These are the activations of a small neural network, seen along a few directions. Each row is one input.
In each table, some parts of the input vary, and every possible input appears once, in random order.
Descriptions start from the smaller parts, as in this example, which fits no table here: one of 4 places along a line, together with either a single point or one of 11 places around a ring or (one of 2 separate values, together with one of 8 places around a ring).
Shared parts are said once, and a part with two or three values counts as separate values.

Other details of the inputs shift rows strongly along three fixed directions, in all tables alike. That doesn't count.

Table:
row 1: [-19  12   9  -2   2  -4 -13  28   0 -10 -15  -2  -1]
row 2: [ -8  10   5 -14  10 -11 -12  18   0 -12 -10   6   4]
row 3: [-17   3   0  -4   1  -3   1  -1  -3  10   7  21  -9]
row 4: [-16   3  -8   0   9  16  16 -10  21  19   4  13 -10]
row 5: [ -9  13  11   1   2  -3 -18  20 -12 -13 -20 -12   7]
row 6: [ 30   7 -13  -6  -4   2   9 -10  -7  11   0  -4   4]
row 7: [ 28  -3 -17   3 -10   0  14  -9 -13   3   6  -5   6]
row 8: [ -4   1  -3  -9  20  11  -1  10   2 -24 -12  -3  11]
row 9: [-10  18  11  -4   4  -3 -12  20   7  -5 -17   0   0]
row 10: [ 14 -54  17  13 -11  -1 -16  -2  -8   4  32 -19 -37]
row 11: [-29  -1   7  -6   5  -8   4   3  19   9  10  25  -1]
row 12: [-11   9   1  -9   8   0  -8  29  -3 -15 -11  -2  -7]
row 13: [ 17   6  -7  -3 -15 -23   4 -11  -4  18   1  -4   9]
row 14: [ 33   7 -19   6 -22  -9  15 -21   4  12   1   3  11]
row 15: [ 20  -2 -14   2  -7   6   9 -21 -21  13   2 -10   7]
row 16: [ -5   1   0  -4   2  -5  -5  20  12 -31  -3   0   2]
row 17: [-20   4  15   6   2   4  -1  -7   9  13   2  13   2]
row 18: [ -7 -26  38  14 -21  -4 -13 -14 -30  -4  39 -14 -20]
row 19: [ 30  10  -6  -5 -14 -24   0  -5 -10  12  -7  -1  28]
row 20: [ 37 -18  -9   7 -16 -23 -13  -4  -8  28 -13  -2   5]
row 21: [-10 -22  -6   4   6  -7  -5   1  21  32  -7  38  -1]
row 22: [ -1 -19  43  10 -17  -3 -15 -15 -23  -5  34 -14 -19]
row 23: [-13   0   2  -2  20  13  -3  17  11 -26 -12 -10   7]
row 24: [  6  12   9 -10   3  -2 -11  23  -3 -15 -10 -11  -7]
row 25: [-25   1   6   2  11  11  -5   6  -3  -2  -2  -3 -10]
row 26: [-28   2  -2   1   9  -2   7 -20  14  24   2  16   1]
row 27: [ 12   6 -19   1  -6 -11  14 -21   3  28  -2  -6   9]
row 28: [  5   9   7 -10   8   7  -9  30   3 -22 -11 -12  -6]
row 29: [-12   7  -4   7   5   9  -5  14   4 -22 -15   0   9]
row 30: [ 29   0 -16  13 -13   3  12 -16 -13   7  -5 -20  16]
row 31: [  7   3  -2  -3   2   4  -2  30  -2 -27  -9 -10   1]
row 32: [-10  -3  -9  -1   7  14  22 -11  23  11  13  23 -12]
row 33: [-24  11  -5  -5  12   8  10 -26   9  29  -2  35  -1]
row 34: [-27   0   8  -1  -1   0  12 -12  22  26  17  37 -11]
row 35: [ -2  12  -5   5 -11 -10   5   2   2  19 -11  10  18]
row 36: [  5  12  -1 -18  15  -7 -13  26  -6 -22 -17  -9   6]
row 37: [ 12   6  -1   4 -16 -20   4  -8   2  19  -3  -5  21]
row 38: [ 22  11  -5  -4  -2   1   1 -19 -16  13  -9  -7   7]
row 39: [-10 -31  22  11  -9   2  -4 -23  -9 -20  41 -12 -21]
row 40: [-11  -2   7   3   8  15   5  10  16 -12   4  -1 -11]
row 41: [  7   9 -17 -10   2 -10   8  -3   5  13  -7   2   7]
row 42: [  1   8  -1 -15  13   0  -8  33   5 -26 -15 -13   4]
row 43: [-13   3   3   2  11   4  -9  13  11 -29 -11  -6   9]
row 44: [  4  -1   1  -1   6   2  -2  20   7 -24  -7 -20   6]
row 45: [-14 -22  41  16 -16   0 -12 -22 -13   4  40 -19 -34]
row 46: [ 41 -12 -21   2  -6 -16 -10   3  -5  23 -24  -5   8]
row 47: [ 22  14   0  -4 -11 -13   1  -5  -6  15  -6  11  16]
row 48: [ 22   3 -20   4 -15  -6   9 -10  -8  -1   1   5  10]
row 49: [ -2   1   3  -4  13  16  -8  21 -12 -31 -12  -9   4]
row 50: [-27   2 -22   3  15  20  20 -18  15  26  -2  21  -1]
row 51: [ 37  17 -13  -8  -7  -9   3  -7 -14  12 -11  -7  10]
row 52: [-39   3  -3  -2  13   9   7 -17   4  21   4  35  -8]
row 53: [ 15   6   4  -9   9   9  -5  23  -2 -29  -8  -7   0]
row 54: [-33  -8 -12  12  -1  11  19 -15  23  11  16  28 -12]
row 55: [-19   4 -15   9   6  15  19 -28  26  16   1  29   2]
row 56: [-23  -4 -11   0  17  13  14 -17  16  16   5   7  -2]
row 57: [-22   9  20   0   3   0  -8  18  14  -2  -5  10   0]
row 58: [ -4  13   3  -8  16  -1 -14  20  -2 -17 -24 -18  11]
row 59: [-27   1  18   1   9  -3  -9   8   9  -4  -3   4   8]
row 60: [-26  -1  -7   2  12  19  14 -24  19   5   9  35  -7]
row 61: [  5  14  15 -11   2  -7 -18  21  -9 -16 -10  -2  -3]
row 62: [  2 -24  23   5 -15  -3  -8  -6 -28  -7  39 -21 -34]
row 63: [  3 -23  16   6 -16   2  -2   2 -16  -9  33 -24 -29]
row 64: [ 20   5 -19   6 -18  -8   9  -3  -2  -2  -4   1  11]
row 65: [-24   1   0   0  18  23   8  -9  16   9   2  10 -11]
row 66: [  0  12  11  -2   9   6 -14  13  -6 -12 -16 -17  -1]
row 67: [ 36   7 -20   4 -17  -6  14 -24  -2   9   2   7  12]
row 68: [ 24   8  -9  -4   1   9   4 -15 -12   8  -9  -9  10]
row 69: [ 32  17  -3  -2 -20 -19  -2  -4 -10  14 -10  -8  10]
row 70: [ 28   5 -18   6 -16  -3   9  -6 -12  14  -7 -21  11]
row 71: [-28   8  13   3   7   3  -9  16   3  -3 -11  11   8]
row 72: [  6 -25  17  -1  -5  -1  -4  -6 -14 -13  37 -24 -24]
row 73: [ 42 -25 -27  10  -8  -7   6 -11   4  25  -9   3   8]
row 74: [ 38   6 -10   1  -6   6   7 -15 -14  -1  -9 -14  17]
row 75: [-31  -8 -11  -8  24  18  15 -22  14  15  11  22  -7]
row 76: [ -1 -28  22  16 -18   5  -7 -16 -23 -22  37 -17 -23]
row 77: [-19   1   6   1  -7  -6   4   5   5  12   8  21  -3]
row 78: [ -8 -31 -18  10   6   2   2  -7  27  15   2  34 -11]
row 79: [ -8  13   4 -10  16   8 -17  24 -16 -22 -23  -7   4]
row 80: [ 27   5 -11  -5  -4 -10   1 -21 -20  11  -8 -17  16]
row 81: [ -3  12  10 -11  10  -8 -19  15 -12 -18 -20  -8  13]
row 82: [-13  -3   4   3   6  12  -1  24   5 -22  -2  -8  -7]
row 83: [ 21   9  -5   3 -12  -6   5 -12  -5  19  -3 -14   1]
row 84: [-13  -4  -1  -8  11  12   0  13  -3 -10   7   5 -14]
row 85: [-10   1   1   1   3  -2  -6  18  15 -27  -6  -6   5]
row 86: [-11   5  -5   2  16  21  10  -2  16  -2  -8   7   3]
row 87: [  7 -35  21   9 -17  -3   4 -10  -7 -15  48 -27 -29]
row 88: [-22   6  -5  -4   4  -2   8  -2   7  18   3  37   4]
row 89: [  4 -26  28  20 -26   0  -4 -13  -4 -16  41 -24 -30]
row 90: [ 24   3   2   1 -15 -18  -1 -21 -18  15  -3  -8  26]
row 91: [ 11   5  -5 -13  15   1  -4  27   1 -32 -13  -8  11]
row 92: [ 13  20 -15  -4 -11 -16   2   6  -7  14 -19   6  15]
row 93: [ 13  -1 -18  -1  -5  -8  11 -14   5  -2   5   9  10]
row 94: [-15   5  14  -3   3 -11 -13  17   5 -10  -6  -9  -1]
row 95: [-21   2  -5   2   3   5   6   0   5  12   3   6 -11]
row 96: [-10   4   0  -7  14   5  -5  23  10 -17 -11 -14   1]
Each input here is: one of 6 places along a line, together with either a single point or (one of 3 separate values, together with one of 5 places around a ring).
Question: The inputs of row 29 and row 71 match in every part but the place on the line of 6. If row 93 is changed in the same way as row 29 into row 71, which row does it become?
Answer: row 19
Question: The inputs of row 43 and row 58 match in every part but the place on the line of 6. If row 89 is changed in the same way as row 43 into row 58, which row does it become?
Answer: row 83
Question: The inputs of row 11 and row 87 match in every part but the place on the line of 6. If row 47 is changed in the same way as row 11 into row 87, which row does it become?
Answer: row 53
Question: A walk changes only the place on the ring of 5. It starts at row 65 and steps to row 68. List the rest of the walk in order.
Answer: row 6, row 28, row 4
Question: Change only the place on the line of 6 in row 34. List by row number the other rows that result.
Answer: row 14, row 24, row 28, row 32, row 69
Question: A walk changes only the place on the ring of 5. It starts at row 50 and steps to row 70. List the rest of the walk in order.
Answer: row 63, row 84, row 15
Question: Change only the choice among 3 separate values in row 57. List by row number the other rows that result.
Answer: row 35, row 37
Question: Change only the choice among 3 separate values in row 59. List by row number the other rows that result.
Answer: row 17, row 71

Table:
row 97: [ 28   7 -11   5 -17 -13   7 -18  -8  16  -6 -12  19]
row 98: [ -4  -9  12   5  -5   1  -5  -5  -9   1  11  -4 -10]
row 99: [-18  24  -8 -12  19   5  -2  25  16  -9 -27  16  12]
row 100: [-24   5 -29  -2  15   5  24 -23  31  42  -8  47   8]
row 101: [-17  12  -5  -5  11   3  -1  16  13  -6 -16  20   9]
row 102: [ -8  -8   4   1  -1   0   0  -1   5   8  10   7 -13]
row 103: [ 22   6 -13   0 -11 -13   7 -12  -5  14  -5   1  16]
row 104: [ 25  19  -8  -3  -3  -9  -6   9  -9  -2 -28 -16  27]
row 105: [-12  -3   7   4  -3   2   2  -8   1   2  11   7  -7]
row 106: [ -3   3   8  -7   8   0 -13  17  -6 -13  -9  -4   0]
row 107: [ -5   2   8  -2   3  -4 -10  18   3 -15  -8  -5   4]
row 108: [-10  -5   5   2  -3  -2   4  -2   6   5  13   6 -10]
row 109: [ 27   7  -5   5 -16  -8   2 -13 -16  10  -5 -13  14]
row 110: [ -5 -12  12   5  -3  -1  -5  -5  -5   2  11  -8 -10]
row 111: [  2 -16  -4   2   2  10  10 -14   1  -5  19  -3 -13]
row 112: [  3   0  -3  -4   9  11  -2  19   3 -25  -6 -12  -4]
row 113: [  0 -14  11   1  -4  -5  -6  -2  -5   0  14  -1 -12]
row 114: [  3 -17   1   6   0  10   3  -6   0 -11  16 -14 -11]
row 115: [ -4 -11  -5   5   4  15   9  -8   4  -7  12   1 -10]
row 116: [ -4  -5  13   2  -5   0  -1  -4  -6   1  14  -8 -12]
row 117: [-11  -3   7  -1   0   0   2  -8   1   2  13   6  -7]
row 118: [ 21   9 -11  -2  -7  -8   6 -15  -9  16  -6  -3  15]
row 119: [ -1   1   8  -1   3  -1 -13  20  -1 -14 -11   0   1]
row 120: [ -4   6   7  -5   6   1 -11  20  -4 -11 -10  -7  -2]
Question: What do these inputs look like to the network?
Answer: one of 4 separate values, together with either a single point or one of 5 places around a ring
Question: The inputs of row 102 and row 100 match in every part but the choice among 4 separate values. If row 116 is changed in the same way as row 102 into row 100, which row does it become?
Answer: row 104
Question: Change only the choice among 4 separate values in row 114. List by row number the other rows that result.
Answer: row 111, row 112, row 115
Question: Change only the choice among 4 separate values in row 106. List by row number the other rows that result.
Answer: row 98, row 110, row 120

Table:
row 121: [ -9  26 -17 -21  30   7  -5  30  13 -11 -42  17  19]
row 122: [ 24  20   3  -7   2  -8 -20  27 -18 -26 -35 -24  28]
row 123: [-29  14 -17  -8  26  14   8   8  25  12 -22  29   4]
row 124: [  0 -26  39   5  -9   2 -22  12 -24 -28  31 -33 -35]
row 125: [ 26   3  15   5 -13  -7 -18  13 -27 -20  -9 -32   9]
row 126: [ -9  34  -7 -15  20  -2 -12  38  11 -21 -46   5  29]
row 127: [  4  -6 -15  11 -16  -4  22 -39   6  39  16  23   2]
row 128: [-5 10 -1  0  2  2  1  2  1  4 -9 -1  5]
row 129: [ 24  13   3  -6   3  -7 -19  28 -11 -23 -29 -30  18]
row 130: [-28   4 -23  -7  25   9  11   2  30  14 -17  43   7]
row 131: [ 26   2 -15   8 -26 -12  21 -42 -12  39  16   3   5]
row 132: [-36  12 -12  -7  20   8  10  -4  23  12 -11  39   8]
row 133: [ 21  13   0  -3  -7  -5  -5   5 -17  -3 -11 -14  10]
row 134: [ 28  -7  -4  14 -31 -15  12 -30  -9  27  17 -11   3]
row 135: [ 34   2 -13   6 -26 -15  14 -28 -11  28   9  -1   8]
row 136: [-26   6 -19  -9  21  11  12   6  25  15 -10  40  -3]
row 137: [ 16  22   2  -8   5  -7 -16  27 -10 -21 -32 -23  24]
row 138: [-43 -24  21   1  18  16  -6  -1  11  -8  25  13 -30]
row 139: [ -5 -25  35   9  -6   5 -22  11 -18 -27  23 -27 -28]
row 140: [ 36 -10 -12   9 -22 -16   8 -23  -8  22   7 -16   8]
row 141: [ -5   3 -22  -8  11   1  12  -5  16  18  -8  26   5]
row 142: [  3   3 -17   9 -13  -3  20 -37   2  37   7  20   8]
row 143: [ 19   3   9   0  -9 -12 -14  14 -11 -18  -9 -15  12]
row 144: [-43 -17  30  -2   8   7  -5   0   5 -11  36  10 -34]
row 145: [-42 -18  24  -3  10   7  -3   4  13 -10  32  19 -32]
row 146: [ 12  -1 -19  -2  11  18  12   2   6 -25  -3 -12   5]
row 147: [ 20 -13 -14  11 -17  -5  12 -26  -3  27  10   5   1]
row 148: [ 25  -3  -5   4 -18 -10  11 -32 -18  24  15 -11   3]
row 149: [ -6 -31  19  10   0  24   1   3  -5 -43  39 -29 -36]
row 150: [-39 -28  23   6   7  11  -5   7  14  -8  30   7 -38]
row 151: [ -8   8   0  -4   5  -4  -2  11  12  -3 -10   6   8]
row 152: [ 14  10  11   3 -12  -9 -12  14 -13 -14 -10 -23   8]
Question: The inputs of row 148 and row 133 match in every part but one. If row 129 is changed in the same way as row 148 into row 133, which row does it become?
Answer: row 123
Question: What do these inputs look like to the network?
Answer: one of 2 separate values, together with either a single point or (one of 3 separate values, together with one of 5 places around a ring)
